These are the activations of a small neural network, seen along a few directions. Each row is one input.
In each table, some parts of the input vary, and every possible input appears once, in random order.
A made-up example of a description, with smaller parts first: one of 5 places around a ring, together with either a single point or one of 9 places around a ring or (one of 2 separate values, together with one of 6 places along a line).
Shared parts are said once, and a part with two or three values counts as separate values.

Other details of the inputs vary at random and push rows far along two fixed directions, the same in every table; ignore that.
These rows show it; all are for the same input, with only those details redrawn:
[-12  15   9  31   6  32   4 -39  -5 -54 -17   6  -3]
[-32   8  20  13   5  22 -36   9   2 -63 -36 -50 -58]
[ 43   4  13  -7  14 -27  -3  -4 -17  47  18  35  -3]
[-26   6  22   8   6  15 -38  14   1 -52 -33 -49 -59]
[ 29  15   3  24  11   8  27 -54 -16   3  14  58  34]
[-23  22   3  51   4  56  25 -73  -5 -83 -21  20  22]
[-27   9  18  16   6  23 -28   0   0 -60 -32 -39 -47]

Table:
r1: [ 14  -6 -13  -9  28 -37  -1  -4   5  41  30   7  30]
r2: [-34 -13  -6   6   3  17 -30  12  33 -58 -18 -57  -6]
r3: [  3 -10  13 -38 -14 -43 -39  93  10  31 -10 -53 -35]
r4: [ 39 -21  -3 -19   4 -11  14  17 -17  76  19  40 -12]
r5: [-48  28 -14  46  -4  40  48 -49   0 -74 -17   5  58]
r6: [ 20   4  -3 -10   2 -21 -17  10 -15  61 -10  19  -9]
r7: [ 15   1  -2 -39  -9 -44  15  47  -6  64  30  23   2]
r8: [ -9   9   5  42   2  39  24 -54   0 -52 -15 -17  -6]
r9: [  6  13 -23 -25   2  -3  27 -20   4  15  34  36  29]
r10: [ 32  -5  16  -2   7  -9  -3   7 -19  65  21  -3 -12]
r11: [ 32  -6  -3 -12 -16  -5 -13   3  -7  48 -16  33  11]
r12: [ 19   0   2  10  -4  14  25 -39  -5   1  21  63  11]
r13: [ -8   9   8  42 -13  63  19 -69   5 -86 -25  25  30]
r14: [  7  14 -19  34  -6  17  31 -68 -30 -16  -2  60  45]
r15: [ 39 -14   3  -3  -5  -9  27 -21  -3  43  32  35 -12]
r16: [ 15  -8  -8 -20 -12 -14  -8  13  -7  60   2  38 -18]
r17: [-64 -18   5  14  -6  10  -5  28  24 -51 -17 -43 -19]
r18: [ -4 -15 -17  -3  14  -8  19 -22  17  13  34  28  34]
r19: [ 38 -11  12  10 -12  23  18 -29 -11  33  14  25  28]
r20: [ -6 -22   3 -34 -16 -30 -48  54 -14  22  -8 -19 -78]
r21: [-24 -23  13 -37  -4 -47 -31  88  13  31   1 -47 -53]
r22: [-16 -20   0 -50  10 -39 -44  63  21  29  15 -48 -52]
r23: [ 33 -32  21 -45   0 -25 -51  82  -8  62 -23 -46 -66]
r24: [-48  -1  -7 -26   0   8 -26  27  24 -42  -7 -54 -42]
r25: [-28  10  16  20   6  26 -25  -4   1 -63 -31 -36 -44]
r26: [ 35   0 -14 -26  25 -53   1   5  -4  73  42  22  33]
r27: [ 19  -2  -7  11 -10 -11  34  -6   6  18  14  36  66]
r28: [ 14   2  -4   0  10 -40  24  10  -9  50  22  25  44]
r29: [ 10 -11   4 -60   1 -45 -65  85  18  33  -1 -68 -53]
r30: [-52   0 -10  12  -5  39 -28   2  34 -95 -33 -69 -11]
r31: [ -5  -5  -8  38  -8  15  38 -25  15 -24   2  27  72]
r32: [-45  18  -3  16 -25  38   2  17  15 -81 -39 -47   3]
r33: [ 16  -2   1 -63  -2 -41 -61  84  12  31   1 -64 -52]
r34: [ 36  16  -5 -26   6 -55  24  27 -22  81  32  33  36]
r35: [-25   3 -11  38 -29  55   6 -56  -9 -87 -40  13  19]
r36: [-15  -5  -1  18  12 -20  17   3   2   8   6  -1  35]
r37: [ 38   0  -7  11  16   5  32 -26 -26  52   6  44  29]
r38: [ 20  28 -26 -11  16 -12  27 -31 -11  24  31  33  51]
r39: [-15  10 -17  19 -12  15  64 -40   1 -11  20  58  66]
r40: [ 63 -11  10   5  -8  -2  30 -40  -4  38  19  39  26]
r41: [-58  -8  12  26 -18  70 -10  -7  10 -73 -25 -57 -57]
r42: [ 16  20 -23  -6  18 -15  24 -34  -5  24  30  31  53]
Q: What do these inputs look like to the network?
A: one of 3 separate values, together with either one of 6 places around a ring or (one of 2 separate values, together with one of 4 places along a line)
Q: The inputs of r22 and r30 match in every part but the choice among 3 separate values. If r15 is changed in the same way as r22 into r30, which row does it become?
A: r40
Q: Which other rows does r21 become when the place on the line of 4 takes its other values? List them by row number.
A: r7, r17, r39

Table:
r43: [-11  -2  -3  -4 -18  29 -25   8  10 -40 -33 -34 -15]
r44: [-46   5  -2  12   5   1 -12   3  13 -55 -13 -25  -9]
r45: [-13  -9  10 -18  10 -39 -41  44  10  -1  -2 -40 -35]
r46: [-27  13  15  12   8  24 -18   2  16 -75 -21 -63 -26]
r47: [-32   7   6  15  10   1 -18  16   2 -31 -26 -56 -16]
r48: [ 32  25  11  20  11  15  23 -62 -32   1  13  55  -4]
r49: [ 13  18 -20   8   9  11  10 -44   5 -21   6  15  50]
r50: [ 78 -10  17 -25  -7 -37  13  20 -12  92  36  47  17]
r51: [ 16  -3 -11  11  19  15  26 -49  14   0  32  18  39]
r52: [ -1  11   7 -10   7 -18  -4  14   1  -6  10 -22 -10]
r53: [ 11   7   1  18 -21  21  38 -26  -6 -10   6  34  30]
r54: [  0 -32  11 -26 -11  -1 -30  43  18  21   0 -43 -55]
r55: [ 15   2   0  20  16  -3  12 -37   8 -14  14  27  44]
r56: [ 24  16 -16   6  14  10   7 -41   6 -12   9  16  50]
r57: [ 18  11   1  30  20   8  21 -36  -4   2   2  11  50]
r58: [  8   0  -2 -47  10 -47 -57  61   5  31   0 -53 -40]
r59: [-48   7   7  15 -26  39   2  12   7 -70 -32 -37 -31]
r60: [ 27  -4   6  30  -6  23  28 -27 -10  14 -11  30  45]
r61: [ 10 -12   1  24 -14  15  21 -31   4 -14  -1  42  36]
r62: [-14  24  -7   4   7  -1  33 -17  -5 -12  16  23  26]
r63: [-25  12 -13  16   9  -3  24 -26   3 -23  10  35  36]
r64: [ 76 -10  -2 -36  -5 -33  -7  15  -8  90  23  44  26]
r65: [ 17 -12  -1 -54 -15 -41 -43  73  -3  57  -5 -21 -42]
r66: [-49  17   7   2   1  10 -12  18   9 -63 -17 -55 -33]
r67: [ 29  11 -19 -43  13 -54  -4  24 -10  74  32  32  22]
r68: [  5 -11  25 -19 -17  -8 -30  56   5   2 -15 -47 -55]
r69: [-14   7 -12  32 -14  26  48 -26 -16  -3 -12  44  47]
r70: [  3 -29   2 -39 -11 -23 -18  54   7  55  15 -15 -46]
r71: [-10  -5  -9  24 -17  16  32 -29   0 -20  -2  50  37]
r72: [-51  14  -1  15   8   6  -5  16  -1 -34 -25 -39 -10]
r73: [ 20  10   4  31  15  12  14 -71 -24 -12   4  67   5]
r74: [-28  -7  -4   6  12  22 -10 -12  22 -45   2 -47 -17]
r75: [ -2 -29   2 -50  -9 -33 -23  73   5  67  15 -17 -59]
r76: [ 74   3  19 -11  24 -51 -10  -1 -50 118  24  55 -15]
r77: [ 67 -18  11 -14  -2 -41   9  26 -21 106  17  38  23]
r78: [ 41   7 -15 -43  13 -58 -10  23  -9  78  34  26  21]
r79: [-39  -4   5  18 -18  23  -5  25  -4 -31 -41 -37 -21]
r80: [ -7 -24   1 -13 -14   8  -6  18  12  12   4 -17 -29]
r81: [ 52 -17   2 -62 -11 -61 -41  71  -8  98  13  -1 -28]
r82: [-18  11  13   1   7   5 -17  13  10 -47 -10 -53 -25]
r83: [ 12  -2  -2  28 -13  15  34 -23 -15  13  -9  33  43]
r84: [  8 -22  16  -1 -11  -3 -23  23  10  -3 -14  -9 -18]
r85: [-27  -3   9   7  13  36 -29 -25  -3 -42 -16 -34 -83]
r86: [-35  -2   8  13   9   5 -29   6  18 -63 -21 -48 -20]
r87: [-45  12   2  17   8   7 -10  14   1 -38 -27 -49 -12]
r88: [-32  -4 -10 -20  13  -8  -5  19  11   3  15 -23 -25]
r89: [ 14 -15  -7  21  -9  45  37 -53  13  -6  15  37  38]
r90: [ -9   2 -19  18  11  21  37 -57  10 -18  28  22  43]
r91: [-18   0 -13  24 -16  18  39 -29  -2 -20  -1  59  39]
r92: [-18   5 -22  15  10  20  40 -52   8 -17  27  26  40]
r93: [ 30  27 -11  14  11  23   8 -75 -28  -6   0  56  12]
r94: [  1  -9  -3  23 -17  12  25 -28   1 -14  -1  44  35]
r95: [-57  10   4  12 -24  39   6  17   6 -69 -32 -31 -33]
r96: [-20  -2  -7 -35 -17  -9 -33  56   1   7 -22 -28 -41]
r97: [ -3   4   8  12  17  -8 -13  11   0  -3 -13 -37  -1]
Q: The inputs of r59 and r79 match in every part but one. If r46 is changed in the same way as r59 into r79, which row does it become?
A: r57
Q: The inputs of r58 and r52 match in every part but one. If r49 is changed in the same way as r58 into r52, which row does it become?
A: r82
Q: What do these inputs look like to the network?
A: one of 5 separate values, together with either a single point or (one of 2 separate values, together with one of 5 places along a line)
Q: Which other rows does r76 become when the choice among 5 separate values takes its other values? List them by row number.
A: r48, r73, r85, r93
Q: List by row number the other rows that have the choice among 5 separate values in common with r80.
A: r51, r54, r70, r74, r75, r85, r88, r89, r90, r92
Q: Which other rows does r72 become when the choice among 2 separate values takes its other values? List them by row number.
A: r69
Q: Which other rows does r68 become when the choice among 5 separate values takes its other values? List them by row number.
A: r43, r54, r61, r77
Q: Which other rows does r56 become when the choice among 2 separate values takes its other values? List them by row number.
A: r64
Q: A walk changes only the place on the line of 5. It starts at r91 and steps to r71. List the rest of the walk in order.
A: r94, r61, r84

Table:
r98: [ 15   2 -37   1 -50  12  28   1  -8  -4 -33   7  92]
r99: [-12 -30  32  68 -12  41  -7  -6 -13 -38 -47  17   0]
r100: [  5  16  36  31 -38 -11  15  16 -23  27 -16  50 -12]
r101: [ 50 -27  17  -5  -2  -3  -6  26  -8  35 -16 -58 -60]
r102: [ 45 -37  39   9 -20  24  -3  33  16   9 -32 -14 -56]
r103: [ -11   27  -44    8   21   48   30 -106   14  -10   15   68   36]
r104: [ 38  36 -21 -30  46 -61  19 -27 -36  28  57  83  32]
r105: [-13  -3 -33 -17  27 -35  64  18  28  84  83  38  73]
r106: [ 21 -40  -2 -54 -29 -24 -45  47  12  79  -2  40 -89]
r107: [ 69 -23  -4 -19 -23  12  18 -48 -21  68  62  42  25]
r108: [ -2  46  25   8  17 -65 -14  -7 -14  -4   6  -6  -4]
r109: [ 53 -47  36 -47 -38  -2 -47  51   9  65  31   7 -61]
r110: [-82 -36  -2  29 -40  53  93 -12  41 -53   2  37  51]
r111: [-15 -10  17 -38 -18  -5 -32  85 -28   4 -26  13 -96]
r112: [-17  -1 -16  37 -73  73  53 -32  17 -83 -64  52 114]
r113: [ 19  -7  20  31  51 -47 -28 -19 -17  -2   1  -9  24]
r114: [ 57   1 -12 -62   6 -72   7  51 -70 122  39  59 -32]
r115: [-119  -38  -10   -8  -27   13    7   75   32  -57  -15 -114  -58]
r116: [-47   6 -25 -20  21  -4 -55 -30  33 -79 -11 -38 -66]
r117: [ 36  20   7  40  39  56  48 -77  14 -24  -6   4  46]
r118: [-40  42   7  56 -28  26  35 -39 -38 -42 -35  -8  -1]
r119: [ 10  -9  -1  79   7  36  47 -83 -44 -10 -17  42  72]
r120: [ 29   5  14  26  40   4   3 -45  26 -64  -3 -38  -2]
r121: [-79 -17 -19 -18  21 -48 -14  71  56 -31  44 -80 -27]
r122: [  85    7  -27  -61    1 -110  -35   69   10   97   33   20   78]
r123: [-17  59 -29  12  37  41  54 -68 -34 -36  12  72  53]
r124: [-11 -16 -30 -30 -18   2 -28  -5  -4  27  -8  -5 -74]
r125: [ -38   -1   26  -31   11   51  -80   24   30  -60  -10 -121  -79]
r126: [-44  25 -18 -16 -11  24 -55  65  33 -63 -69 -98  21]
r127: [ -54   -2   35   28   44   19  -77   44    0  -46  -64 -117  -62]
r128: [100 -20  11 -68  26 -84 -43   7   1 101 102  22   2]
r129: [-30  73   7  61  13  34  48 -79 -17 -38 -13  33  60]
Q: The inputs of r100 and r108 match in every part but one. If r106 is changed in the same way as r100 into r108, which row does it become?
A: r116
Q: What do these inputs look like to the network?
A: one of 4 places along a line, together with either one of 2 separate values or one of 6 places around a ring
Q: Which other rows does r98 become when the choice among 2 separate values takes its other values? List them by row number.
A: r115
Q: Which other rows does r123 become when the place on the line of 4 takes its other values? List them by row number.
A: r104, r111, r114

Table:
r130: [ -24  -22   24  -21  -16    4  -57   65    3  -12  -36  -67 -105]
r131: [-24   4 -23  19   1   9  45 -25  23 -27  20   4  76]
r132: [ 26 -11   1  -5 -10   4  20 -16 -12  42  18  51  -4]
r133: [ 56   2  17 -20  18 -38 -26  16 -22  64   8   6 -20]
r134: [-48  18 -25  40   7  26  55 -41  20 -60   7  14  81]
r135: [ -5  21   2  50   6  52  21 -82  -9 -68 -20  21  28]
r136: [ 81 -15  12 -18  -9 -43  10  12 -30 113  26  70  16]
r137: [-24   3  12   7   8  25 -33  -7   1 -51 -24 -45 -61]
r138: [ 54 -16 -22 -54   8 -79  11  44  13 114  62  38  63]
r139: [-73   9 -14 -10   0 -10 -15  45  21 -53 -16 -65  -9]
r140: [-36   4   7  12   8  40 -26 -18   4 -66 -21 -42 -59]
r141: [-11   8 -25 -29  -1 -33  14  26  18  17  24   5  46]
r142: [ 34   3  12  -6  14 -16 -13 -10 -14  29  10  16 -16]
r143: [  6  14  -7  61 -19  69  58 -87 -17 -47 -21  63  66]
r144: [ -11  -24   29  -26  -15  -11  -64   78    0    5  -37  -67 -104]
Q: What do these inputs look like to the network?
A: either one of 5 places around a ring or (one of 2 separate values, together with one of 5 places along a line)
Q: A walk changes only the place on the line of 5. It starts at r133 and steps to r135. List the rest of the walk in order.
A: r142, r137, r140
Q: A walk changes only the place on the line of 5. It starts at r143 and steps to r136. List the rest of the walk in order.
A: r144, r130, r132
